Here are a small network's activations along a few directions, averaged over the inputs that share one value of a field.
Values that are neighbours, or in one group, have similar rows; names and order tell nothing.
(in the rows, 500 means zero)
Strong random noise was added to every row along 2 fixed directions; ignore it. To show where, here is one row again and again, with new noise each time:
[603 518 392 349 483 345 251 450 267 489 531 538]
[548 472 527 580 501 465 431 412 369 476 517 541]
[531 464 572 635 506 501 478 405 402 473 511 539]
[535 635 672 219 494 487 262 540 458 490 453 477]


S, 14 values:
s12: [367 573 536 317 456 583 497 583 589 604 297 447]
s14: [554 523 271 733 465 414 571 461 374 552 528 422]
s2: [561 365 469 607 508 654 602 472 527 517 543 583]
s5: [356 542 650 415 511 485 527 563 537 414 569 462]
s9: [596 572 480 400 533 582 578 617 680 369 448 412]
s7: [456 760 519 259 442 478 456 595 577 575 355 456]
s3: [493 525 711 584 512 578 505 486 481 469 470 491]
s8: [651 482 365 386 518 503 522 529 441 459 566 515]
s11: [334 337 516 719 526 528 670 480 687 468 618 512]
s6: [453 541 601 337 481 363 374 610 436 453 527 522]
s1: [655 565 449 345 430 373 518 583 597 539 484 408]
s4: [318 604 638 108 542 583 360 616 741 583 517 422]
s10: [633 395 362 578 518 442 400 404 350 478 504 580]
s13: [430 577 342 198 526 460 288 547 495 648 447 527]
S is arranged as a ring.
A walk along S starts at s2 and steps to its neighbour s8. Put s9, s3, s1, s4 in the order it reaches them.
> s9, s1, s4, s3
Fewest steps between s5 and s14?
> 6
Name the neighbours of s12, in listed order.
> s7, s13

G, 30 values:
g24: [410 501 611 497 660 444 594 551 697 621 642 250]
g27: [702 526 416 452 525 439 600 563 625 510 620 262]
g21: [486 319 933 399 562 554 402 604 649 560 638 514]
g16: [403 584 607 530 363 528 494 565 457 493 195 269]
g15: [739 373 529 807 525 720 493 251 425 522 537 559]
g3: [287 384  90 517 432 472 397 636 411 534 573 542]
g26: [600 299 400 605 317 490 258 369 304 627 465 607]
g5: [595 544 496 241 579 567 460 516 702 251 521 627]
g8: [506 690 315 187 563 365 221 559 461 784 386 297]
g1: [344 548 549 651 442 433 423 465 279 452 573 656]
g28: [334 346 669 625 514 597 430 277 459 551 650 554]
g18: [448 482 360 411 561 482 547 293 545 547 378 730]
g6: [285 588 440 505 411 516 410 483 685 612 564 344]
g23: [393 382 613 439 730 546 456 549 742 347 504 525]
g12: [560 578 384 440 596 632 617 625 555 399 631 468]
g7: [292 304 537 678 517 668 882 619 585 473 649 500]
g22: [659 543 597 477 358 308 717 523 608 329 423 413]
g25: [399 550 376 357 511 573 610 598 503 744 389 584]
g10: [662 635 484 436 497 335 493 583 447 517 255 390]
g13: [726 373 536 551 373 307 574 600 148 452 584 631]
g14: [309 453 586 468 301 238 595 469 480 513 391 517]
g30: [672 452 202 512 487 578 456 365 488 384 415 709]
g11: [429 681 641 605 514 401 348 540 464 331 707 599]
g2: [307 537 854 545 553 376 596 695 768 383 373 304]
g19: [705 424 576 422 582 614 333 437 392 421 676 407]
g29: [465 606 631 655 464 553 535 366 230 580 414 591]
g20: [669 678 578 480 480 610 705 427 701 634 429 330]
g4: [629 706 713 547 506 648 511 569 374 452 407 538]
g9: [267 465 563 251 455 530 325 500 751 479 381 702]
g17: [568 722 341 378 648 792 522 613 496 498 451 441]
Each value of G is a pair of two hidden parts, and every pair occurs once (5 first parts, 6 second parts).
g15 and g20 share the first part; g15 and g19 share the second. Which value has the first part of g19 and the second part of g20?
> g27
g22 and g12 share the first part; g22 and g10 share the second. Which value has the first part of g10 and the second part of g12?
> g17
g23 and g11 share the first part; g23 and g9 share the second. Which value has the first part of g9 and the second part of g11?
> g1
g7 and g24 share the first part; g7 and g3 share the second. Which value has the first part of g3 and the second part of g24?
> g6
